Each row below holds a small network's activations on one input, seen along a few directions.
Each table varies a few parts of the input and shows all the possible inputs, shuffled.
Descriptions start from the smaller parts, as in this example, which fits no table here: values(2) and (point or ring(11) or (ring(5) and line(6))).
Shared parts are said once, and a part with two or three values counts as separate values.
In the rows, zero is written as 128.

Other details of the inputs vary at random and push rows far along two fixed directions, the same in every table; ignore that.

Table:
r1: [167 192 137  96 134 168  45 101 223 110  92]
r2: [117  99 169 188 201 125 163 130 102 141  95]
r3: [174 193 126  99 128 172  63  96 222 105  81]
r4: [ 89 112 106 105  86  93 138 146  82 138 183]
r5: [115  95 184 198 223 131 146 141 109 149  95]
r6: [ 88 110 103 104  87 102 138 149  78 134 187]
r7: [117 146 113  85  91 128  82 136 137 115 170]
r8: [108 111  85 105  74 111 163 137  84 124 170]
r9: [110 114  88 106  72 103 164 133  88 128 166]
r10: [195 181 118  99 125 184  75  91 214  90  77]
r11: [116  94 199 201 229 127 135 144 114 150 100]
r12: [173 191 124  99 134 176  59  95 216  95  84]
r13: [119 106  84 106  70 117 167 144  88 127 162]
r14: [152 145  89  88  69 131 127 115 139 112 137]
r15: [136 104 170 191 190 119 175 119 118 151  80]
r16: [113  98 202 193 218 109 136 135 112 152 103]
r17: [ 94 110  89 110  84 114 155 153  81 130 173]
r18: [106 108  83 110  77 118 164 145  87 126 167]
r19: [149 101 169 188 179 117 178 118 116 152  77]
r20: [120 151 121  88  89 117  87 134 149 129 161]
Description of these inputs: line(4) and line(5).
The inputs of r3 and r15 match in every part but the line(5) part. If r17 is changed in the same way as r3 into r15, which row does it become?
> r18
Start at r20 and move only the line(4) part, one step at a time. The first step leads to r16. Which rows follow, in order?
> r7, r11
Start at r14 and move only the line(5) part, one step at a time. The first step leads to r9. Which rows follow, in order?
> r12, r4, r16
Change only the line(4) part in r19. List by row number the other rows that result.
> r10, r13, r14
